These are the activations of a small neural network, seen along a few directions. Each row is one input.
Each table varies a few parts of the input and shows all the possible inputs, shuffled.
Descriptions start from the smaller parts, as in this example, which fits no table here: one of 5 places around a ring, together with either a single point or one of 11 places around a ring or (one of 3 separate values, together with one of 4 places along a line).
Shared parts are said once, and a part with two or three values counts as separate values.
(in the rows, 128 means zero)

Other details of the inputs shift rows strongly along three fixed directions, in all tables alike. That doesn't count.

Table:
r1: [213  97 163 160 100 175  96 113 123 197 145 132]
r2: [ 61 114 123 101 145  78 167 120 105  87 121 111]
r3: [125 195  83 113 171 122  96 152 159  57  90 135]
r4: [206 142 167 192  99 157 136 136 141 192 122 101]
r5: [197 125 139 175  80 178 120 138 143 188 142 142]
r6: [184  78 111  68 150 160  60  99  56 137 152 124]
r7: [170 196  96 173 123 145 114 144 198 122  60 134]
r8: [130 115 104 112 167 130  78 113 127 111 116 152]
r9: [139 196 129 185 133 149 110 124 214 137  89 188]
r10: [ 44  84 150  92 123  68 173 124  83 133 160  83]
r11: [167 206 114 172 143 135 103 134 211 139  73 135]
r12: [183 105 115  68 138 161  73 109  64 114 123  78]
r13: [189  87 117  68 147 155  60 106  69 126 162 127]
r14: [132  57 141  87  94 147 129 120  50 132 178 113]
r15: [142  43 140  84 109 142 127  98  42 145 174 114]
r16: [ 61 124 125  99 158  71 158 119 102 101 125 115]
r17: [ 55  95 119 114 147  87 149 147 113  83 159 150]
r18: [144  60 156  88 126 120 123 110  38 158 158  63]
r19: [ 70 116 115  86 141  98 146 119 109  88 128  94]
r20: [146 184  66  90 179 134  73 146 150  55  98 118]
r21: [153  98 124  88 135 158  79 104  80 140 147 130]
r22: [177  82 100  70 134 178  62 100  77 121 149 112]
r23: [185 102 140 161  83 180 117 110 134 194 127 132]
r24: [168  77 143  80 115 135 114 133  51 151 183  57]
r25: [125 165  75 101 186 126  58 127 179  77 108 166]
r26: [203 126 147 177  86 176 129 130 129 182 139 154]
r27: [209 126 147 161  94 195 104 123 132 190 156 131]
r28: [190  93 149 171  92 177 117 109 125 189 120 136]
r29: [ 70 129 158 198  78 100 217 131 168 148 124 179]
r30: [ 83 125 114  91 152  82 153 144  95  72 143 111]
r31: [ 62 144 157 196  82 110 209 142 179 151 145 169]
r32: [ 72 138 160 185  89 113 196 142 157 144 145 170]
r33: [ 41  89 150 104 109  64 196 153  86 111 177  88]
r34: [124 197  81 111 185 121  90 143 173  67 101 126]
r35: [ 96 145 155 181  87  97 210 137 148 141 108 128]
r36: [141 171  76 110 186 117  80 154 151  53  89 125]
r37: [164 175 155 180 113 127 147 124 165 168  99 131]
r38: [ 58 101 140 135 139  87 159 143 128 108 162 152]
r39: [179 175 151 164 113 149 118 123 160 163 101 118]
r40: [ 25  70 149 105 118  71 182 142  94 122 202 131]
r41: [ 53 134 168 196  82 112 209 117 173 158 119 171]
r42: [132 143  68 113 175 132  71 136 162  53  91 168]
r43: [ 46 120 121 111 135  75 169 129 133  95 120 105]
r44: [132 179  76  98 164 127  86 141 146  53  79 127]
r45: [187 106 113  80 144 176  58 126  76 119 164 124]
r46: [139 219 120 199 135 137 132 123 220 152  57 145]
r47: [198 139 165 152  91 161 125 115 126 197 134  89]
r48: [126  49 144  74 111 143 117 100  42 165 193 101]
r49: [ 73 120 145 181  79 109 194 137 169 150 132 159]
r50: [191 138 144 161  78 166 140 129 128 174 115  94]
r51: [ 82 134 162 188 105 102 195 134 158 153 149 174]
r52: [135 160  77 112 185 119  81 127 157  65  67 123]
r53: [198 111 136 154  77 191 115 119 128 175 134 132]
r54: [143 187  80 102 195 116  84 140 150  58  98 132]
r55: [ 86 119 102 105 153 112 107 120 137 115 129 151]
r56: [ 78 152 179 200 106  79 201 136 175 163 114 128]
r57: [ 66  81 171  53 140  87 202 151  77 133 153  98]
r58: [193 119 165 163  84 180 116 110 137 205 150 134]
r59: [133 193  85  99 188 125  77 143 151  59  99 127]
r60: [ 92 125 130  84 168 126 150 152 152 117 114 176]
r61: [ 70 129 125  87 154  89 137 120  98 101 126 106]
r62: [100 133 112 127 141  97 141 145 136  83 100 116]
Each input here is: one of 2 separate values, together with either a single point or (one of 5 places around a ring, together with one of 6 places around a ring).
Question: Changing only the choice among 2 separate values turns r10 into r55. The same change can be made to r36. Which row results?
Answer: r17
Question: Changing only the choice among 2 separate values turns r39 into r9. The same change can be made to r2. Which row results?
Answer: r15
Question: Which other rows does r42 become when the choice among 2 separate values takes its other values? List them by row number.
Answer: r62
Question: Which other rows does r32 become when the place on the ring of 6 takes its other values? List them by row number.
Answer: r9, r14, r21, r41, r45
Question: Which other rows does r13 become when the place on the ring of 5 takes its other values? List them by row number.
Answer: r1, r9, r25, r58
Question: Which other rows does r33 become when the choice among 2 separate values takes its other values? List them by row number.
Answer: r5

Table:
r63: [ 41 110 142 106 134  97 147 163 104 111 185 103]
r64: [213 169 107 112 158 173  60 171 134  90 130 137]
r65: [145  55 138  70 102 140 117 118  77 147 221 101]
r66: [233 195 129 139 141 201  42 124 147 164 118 119]
r67: [235 131  94 105 127 175  74 141 106  87  93 103]
r68: [ 37 141  64 109 157  93 121 134 166  62 115 174]
r69: [108  29 184 140  79 104 166  99  50 212 184 125]
r70: [ 85 144  87 148 129 125 133 127 171  92  85 142]
r71: [ 50 193  93  98 181  70 137 127 151  65 113 124]
r72: [137  13 149  89  88 159 150 129   5 117 177  82]
r73: [215 174 177 215 128 172 100 133 176 213 109 134]
r74: [135 145 197 242  90 123 182 114 206 224 128 175]
r75: [ 96  88 170 110  74 100 183  95  76 157 152  76]
r76: [113 156  50  68 188 138  42  97 134  55 100 167]
r77: [125 170 190 227  66 146 189 106 205 218 137 169]
r78: [212 108 168  65 153 195 140 133 113 200  85 139]
r79: [191 157  81 104 168 161  64 152 153  68 131 174]
r80: [ 94  25 132  37  96  96 144 120  17 109 189  37]
r81: [143 149 192 238  71 107 194 113 194 208  76 125]
r82: [180 144  61 115 156 168  63 141 133  70  98 182]
r83: [ 19 191 118 166 143  42 226 180 184  59 109 155]
r84: [135 143  89  89 149 124  97 150 110 105 138  86]
r85: [ 34 168 124 142 181  32 172 139 166  94 105 131]
r86: [ 40  89 135 135 146  73 163 107 121 107 113 134]
r87: [187 113 131 132  95 188  94  86  99 167 108 108]
Question: Describe the family of inputs behind these rows.
Answer: either a single point or (one of 4 places along a line, together with one of 6 places around a ring)
